A small network was trained on invented records. Each row is its activation on one of them, seen along a few directions.
Each row is followed by the record's values for the fields KOVUZ, VEPE, ZURUG, LONO, POTA.
A field that a record lacks is written none.
Other fields move the rows too, some of them a lot.
Random noise pushes rows far along 7 fixed directions. That doesn't count. These rows show it; they differ only by the noise:
[ 349  107  -95  -17 -260  -48 -175 -149 -117   23  123    3 -151  -28
 -279 -143   10 -137   51]
[ 386  -25  433  -50 -294  312  681  117 -142   99  210 -434 -150 -156
   11  229  222  -74  -24]
[ 114 -494 -119  -48   43   20 -104 -226  181   36 -589 -127  273  510
   97  -93  191 -120   61]
[-386 -115   39   36   77  343 -271 -308 -206  -78  434 -197   60   27
   63   51  -38  181  -57]
[ 156   18 -461   30  188   50  205  367   90  -33  106  168  -55 -216
 -325  -10  142   39  160]
[ 248   -9  424  -63 -314   73 -360 -492 -173  -74 -121 -229   81  334
  100 -154  -58  -14  -85]
[ 110 -137  153  -24  389  120   73  249  268 -267 -688   96  350  362
  202   41   -7  329   61]
[-140  594   48  207  286 -598  123   96 -348    6   62  393   61 -721
   42 -169 -254 -311 -156]
[  99  185  -65   65 -373 -102 -362 -345 -269  172  397   34 -468 -197
 -335   78 -287 -298    7]

[ 139  177 -265  -64 -138  -66 -130  162   98  -48   85  179  -12  -73
 -276 -289   75   14  143] : KOVUZ is none, VEPE is none, ZURUG is doput, LONO is lom, POTA is none
[ 445 -124 -218  -52 -299 -108  -55   84  346  146 -621   65 -118  310
 -239    1   16 -216  256] : KOVUZ is none, VEPE is none, ZURUG is none, LONO is none, POTA is none
[-455  375   28   64  105  -57 -611 -144 -201 -144  453  320 -182 -232
  -86    1 -487  189  -85] : KOVUZ is ginan, VEPE is sig, ZURUG is redek, LONO is lom, POTA is neto
[ 153   67 -339  -62  -49 -186 -326 -257 -263  -57  430   66  158  -66
 -218 -531  263  -53 -104] : KOVUZ is none, VEPE is none, ZURUG is doput, LONO is bebe, POTA is none
[-140 -225 -272  159  214  -79 -342 -213   -9  172 -178  190 -378   64
 -163  522 -473 -159    7] : KOVUZ is ginan, VEPE is vamo, ZURUG is redek, LONO is bebe, POTA is dutuk
[-196  178  452  194  -12  102  321 -124 -349  205  365 -193 -445 -503
  160  690 -416 -179 -193] : KOVUZ is vomif, VEPE is vamo, ZURUG is redek, LONO is lom, POTA is dutuk
[-339  -25  273   55  184   25  595  205  -74   80  118 -134   91 -277
  354  168  106  -71 -116] : KOVUZ is vomif, VEPE is vamo, ZURUG is doput, LONO is bebe, POTA is dutuk
[-528  -99  -96   -5   13  386 -560 -123  101 -102  332   22 -181  237
  -58  184 -303  359  100] : KOVUZ is none, VEPE is none, ZURUG is doput, LONO is lom, POTA is none
[  13 -270 -412   20   51 -170  157   98   99  224  -47   88 -148  -34
 -194  134   75 -250   37] : KOVUZ is none, VEPE is none, ZURUG is doput, LONO is lom, POTA is none
[-316 -142 -297  -70   50  180 -123  163  174  -50  263  122  -67  133
  -80  -17   63  232   94] : KOVUZ is vomif, VEPE is sig, ZURUG is doput, LONO is bebe, POTA is dutuk
[-182   32 -254  132  183  -86 -179   -9   56  -15 -169  129   27  -90
  -20   81 -150  -48   87] : KOVUZ is vomif, VEPE is vamo, ZURUG is none, LONO is none, POTA is dutuk
[ 255  127  130   75  102 -222  476  -11 -224   43  -99 -161  286 -388
  170 -113  242 -227 -146] : KOVUZ is vomif, VEPE is sig, ZURUG is redek, LONO is lom, POTA is dutuk
[ 107  176  472  -14 -394   85 -126 -424 -333   30  278 -318 -126  -78
  110   34 -144  -95 -130] : KOVUZ is ginan, VEPE is sig, ZURUG is doput, LONO is bebe, POTA is neto
[-219   67  -85  -25  -29   80  -92   43   53  -41  147   18   41   29
   35 -147   49  126   67] : KOVUZ is none, VEPE is none, ZURUG is redek, LONO is bebe, POTA is none
[ 312  300    7 -167   39  159  175  167 -284 -338  753  -85  328 -267
  -99 -607  527  386 -142] : KOVUZ is vomif, VEPE is sig, ZURUG is redek, LONO is bebe, POTA is neto
[-108  222  292   32  278 -161  348  414   36  -39 -102  267 -105 -236
   95  251 -277   81  -88] : KOVUZ is none, VEPE is none, ZURUG is doput, LONO is bebe, POTA is none
[ -78   44   24   11  -92   26  136  125    9   74  150   34 -252 -117
  -41  180  -66  -55   48] : KOVUZ is vomif, VEPE is vamo, ZURUG is doput, LONO is bebe, POTA is dutuk
[ 306  242  257  -64 -288 -380  -13   46  109   34 -510  181  -59  112
   57 -173 -135 -210   32] : KOVUZ is none, VEPE is none, ZURUG is redek, LONO is lom, POTA is none
[ 244  -88 -208 -222 -402  420 -223   87  192 -164  370 -152  -28  345
 -294 -293  352  344  198] : KOVUZ is ginan, VEPE is sig, ZURUG is none, LONO is none, POTA is neto
[ 108 -158 -190  -90 -117  307   -1  159  264  -25  -88  -69  -65  223
 -178   35   97  170  219] : KOVUZ is none, VEPE is none, ZURUG is redek, LONO is lom, POTA is none
[ 125 -111  142  -49 -380 -197   89 -224   23  169 -273 -214  140  174
  153 -275  222 -392    4] : KOVUZ is ginan, VEPE is vamo, ZURUG is none, LONO is none, POTA is neto
[ -34 -322  463  -60 -301  112  396  -88  153  236 -390 -354  -94  274
  342  327    9 -222    8] : KOVUZ is vomif, VEPE is sig, ZURUG is doput, LONO is bebe, POTA is neto
[  10   90  178   36  204 -277   -1 -238 -355  -53  159   14  216 -213
  145 -198   69 -121 -280] : KOVUZ is vomif, VEPE is vamo, ZURUG is redek, LONO is bebe, POTA is dutuk
[ 484   20  216 -181  -11 -225  220  220  132 -189 -412   81  300  251
  128 -378  279   93  -68] : KOVUZ is vomif, VEPE is sig, ZURUG is doput, LONO is bebe, POTA is neto
[ 100   85 -127 -103 -209   88  -33  162  182  -67  -11   26   48  131
 -102 -258  147  119  178] : KOVUZ is none, VEPE is none, ZURUG is doput, LONO is bebe, POTA is none
[ 228 -193 -413  -50   -3  418   50  502  405   -1   14  146 -537  186
 -511  467 -152  273  341] : KOVUZ is ginan, VEPE is vamo, ZURUG is redek, LONO is bebe, POTA is neto
[ 177  153 -222  -11  157 -193 -443 -170  -19 -245 -243  185  461  132
   13 -558  144  115   -2] : KOVUZ is vomif, VEPE is vamo, ZURUG is doput, LONO is bebe, POTA is dutuk
[ 211 -279  -99  -39 -138 -226  104 -149   32  166 -222  -73   91  174
  -13 -180  252 -329  -49] : KOVUZ is vomif, VEPE is vamo, ZURUG is redek, LONO is lom, POTA is dutuk
[-336 -235 -339  -90  264   10 -147  -50    9 -131  214   27  475  150
   79 -501  391  157  -59] : KOVUZ is none, VEPE is none, ZURUG is doput, LONO is bebe, POTA is none
[ 133   40  165   80 -133   75   62  -25    2   39 -162 -140 -130    2
  -16  224 -146  -80   66] : KOVUZ is ginan, VEPE is vamo, ZURUG is none, LONO is none, POTA is dutuk
[ 277 -169   84  -49 -251 -359  483 -125  -62  262 -286 -203  240  -48
  144 -327  438 -561  -81] : KOVUZ is vomif, VEPE is vamo, ZURUG is doput, LONO is bebe, POTA is dutuk
[-196  -82 -575   83  153  -83 -134  -27  -46   80  266  151  -63 -201
 -204  -20   57 -107   53] : KOVUZ is vomif, VEPE is vamo, ZURUG is doput, LONO is bebe, POTA is dutuk
[-176  262 -182   45  330 -287 -116  388  175 -106 -167  533  -72 -127
 -101   -3 -297  125   38] : KOVUZ is none, VEPE is none, ZURUG is redek, LONO is lom, POTA is none
[ -16 -248  272   29 -138  341  592   44  -28  177  125 -469 -126  -84
  160  423  159  -89    0] : KOVUZ is vomif, VEPE is vamo, ZURUG is none, LONO is none, POTA is dutuk
[-175  200  504   11   -7  163  389  105 -141  -55  173 -189   73 -196
  316   90    1  108  -99] : KOVUZ is ginan, VEPE is vamo, ZURUG is redek, LONO is bebe, POTA is dutuk
[-115  176  213 -111  -90  363 -528 -273 -103 -368  334 -181  361  268
  123 -467  112  523  -29] : KOVUZ is none, VEPE is none, ZURUG is redek, LONO is lom, POTA is none
[-686 -101  171   86  261  479   91 -145 -107 -136  254 -407  489  -83
  450   -7  165  283  -37] : KOVUZ is ginan, VEPE is sig, ZURUG is none, LONO is none, POTA is neto
[ 308 -161  286  -95 -141 -261  308 -190 -185  138  -97 -179  124   58
  133 -128  227 -287 -233] : KOVUZ is none, VEPE is none, ZURUG is doput, LONO is bebe, POTA is none
[ 209   45  144 -105 -461  352  -10  -21  130  -28   31 -304   25  206
  -56 -160  189  113  200] : KOVUZ is none, VEPE is none, ZURUG is none, LONO is none, POTA is none
[ -66 -562 -382  -34  159 -127   44 -123  173  142 -394  -23  208  343
   54  -61  286 -215   10] : KOVUZ is vomif, VEPE is vamo, ZURUG is redek, LONO is bebe, POTA is dutuk
[ 331  -68  414   60  -11  222   83 -323 -242  -12 -109 -359  -33   28
  131  370 -109   28 -133] : KOVUZ is vomif, VEPE is vamo, ZURUG is redek, LONO is bebe, POTA is dutuk
[-446 -310 -202  134  524   82  388  -65 -212   83  170 -190  354 -299
  228  107  250 -100 -147] : KOVUZ is ginan, VEPE is vamo, ZURUG is redek, LONO is bebe, POTA is dutuk
[  -9  177 -442  143  114 -151  -55  223   38  165   42  370 -486 -337
 -375  342 -371 -160  156] : KOVUZ is none, VEPE is none, ZURUG is redek, LONO is bebe, POTA is none
[-206 -517   35  -90  -88  306  521 -162 -195  249  604 -506  -34  -39
  141  143  471 -145 -175] : KOVUZ is vomif, VEPE is sig, ZURUG is redek, LONO is bebe, POTA is neto

Which values does each new row have?
[-293   64  227   60  478  236  384  269 -130 -141  271  -23   68 -329
  205  303  -56  311 -123] : KOVUZ is vomif, VEPE is sig, ZURUG is redek, LONO is bebe, POTA is dutuk
[  59  204  -96   30  -68 -599 -588 -393 -214   59  -71  359  -82  -76
 -136 -292 -288 -337 -148] : KOVUZ is vomif, VEPE is sig, ZURUG is redek, LONO is lom, POTA is neto
[-313  144  126  140  132 -481  251   60   -9  218 -387  188    9 -299
  240  110 -271 -419  -53] : KOVUZ is none, VEPE is none, ZURUG is doput, LONO is bebe, POTA is none
[ 231 -223  241 -131 -357  293  224   64  177  134 -102 -224 -352  317
  -25  304    7   10  111] : KOVUZ is none, VEPE is none, ZURUG is redek, LONO is bebe, POTA is none
[ 303   77 -355   86   85 -239 -694 -310  -92  -67 -121  276 -113   75
 -391  -71 -258  -55    8] : KOVUZ is vomif, VEPE is vamo, ZURUG is redek, LONO is lom, POTA is dutuk
[ -58  167  512   75  477 -348 -391 -524 -415 -323 -317   20  693   49
  487 -392  -87   98 -395] : KOVUZ is vomif, VEPE is vamo, ZURUG is redek, LONO is bebe, POTA is dutuk
[ 226 -239 -351  -18 -226 -215  -34 -196   81  241 -276  -64   32  126
 -154 -162  195 -392   82] : KOVUZ is none, VEPE is none, ZURUG is redek, LONO is lom, POTA is none
[-224  -82   16   82 -157 -129 -158 -220   39  226 -247  -10 -168   65
   73  223 -253 -277   46] : KOVUZ is none, VEPE is none, ZURUG is none, LONO is none, POTA is none
[ 463   82 -178  -37  -70  -35  -70   52  -53  -59  142   93 -198  -88
 -331   44   14   36   21] : KOVUZ is vomif, VEPE is vamo, ZURUG is doput, LONO is bebe, POTA is dutuk
[-112   26 -366  130  301  150 -401 -182 -149 -113  253   72  -34 -150
 -200  137 -155  184    9] : KOVUZ is vomif, VEPE is vamo, ZURUG is redek, LONO is lom, POTA is dutuk
[-587  -30  -61  126  116  -77 -286 -315  -55   39  -90  -40  268  -41
  292 -123  -88 -162   -5] : KOVUZ is ginan, VEPE is vamo, ZURUG is none, LONO is none, POTA is neto
[-467   84 -449  113  441 -179 -236  155   72 -108   28  349  215 -191
  -30 -175  -66   48   46] : KOVUZ is ginan, VEPE is vamo, ZURUG is none, LONO is none, POTA is neto
[-434   -3 -453  151  288 -180 -283   34  118   82 -134  305   -9 -102
  -73   87 -237  -86   99] : KOVUZ is none, VEPE is none, ZURUG is none, LONO is none, POTA is none
[ 340   24  -61  -21  255  119  389  289   49 -193 -117  -68  311  -87
   13  -86  334  225   12] : KOVUZ is vomif, VEPE is vamo, ZURUG is redek, LONO is bebe, POTA is dutuk
[ -47  374  229   20  257 -149 -124  116  -24 -268 -213  254  239  -24
  232 -209 -122  265  -65] : KOVUZ is vomif, VEPE is vamo, ZURUG is redek, LONO is bebe, POTA is dutuk
[-232 -130  -61  164  263  -99  -54  205  348  111 -733  277 -237  136
   60  616 -529  -83  156] : KOVUZ is ginan, VEPE is vamo, ZURUG is none, LONO is none, POTA is dutuk
[ 276 -311 -240 -138  -77  438  109  163  209  -73  124 -202   -9  238
 -235   17  344  242  182] : KOVUZ is vomif, VEPE is vamo, ZURUG is doput, LONO is bebe, POTA is dutuk
[ 384  195   20  -52 -212 -268 -199  -84  -46  -61  -91  107   58   38
 -126 -361   64 -141  -22] : KOVUZ is ginan, VEPE is vamo, ZURUG is none, LONO is none, POTA is neto
[ 147  272  -18  -36 -291    3  -60   96  -13    7  236   53 -187 -128
 -211  -85  -21   22   87] : KOVUZ is none, VEPE is none, ZURUG is none, LONO is none, POTA is none
[  92   56  163   12  242    7  -26 -226 -397 -160  422 -109  195 -169
   75 -103  143  153 -290] : KOVUZ is vomif, VEPE is vamo, ZURUG is redek, LONO is bebe, POTA is dutuk
[-144   96 -210    3  187  517  207  318   -2 -136  546  -90  -79 -265
 -176  144   95  413  144] : KOVUZ is none, VEPE is none, ZURUG is redek, LONO is bebe, POTA is none
[ 405 -233  -36  -89  101  299  188  362  347 -114 -365   29 -138  346
 -101  291   46  288  159] : KOVUZ is vomif, VEPE is vamo, ZURUG is redek, LONO is bebe, POTA is dutuk
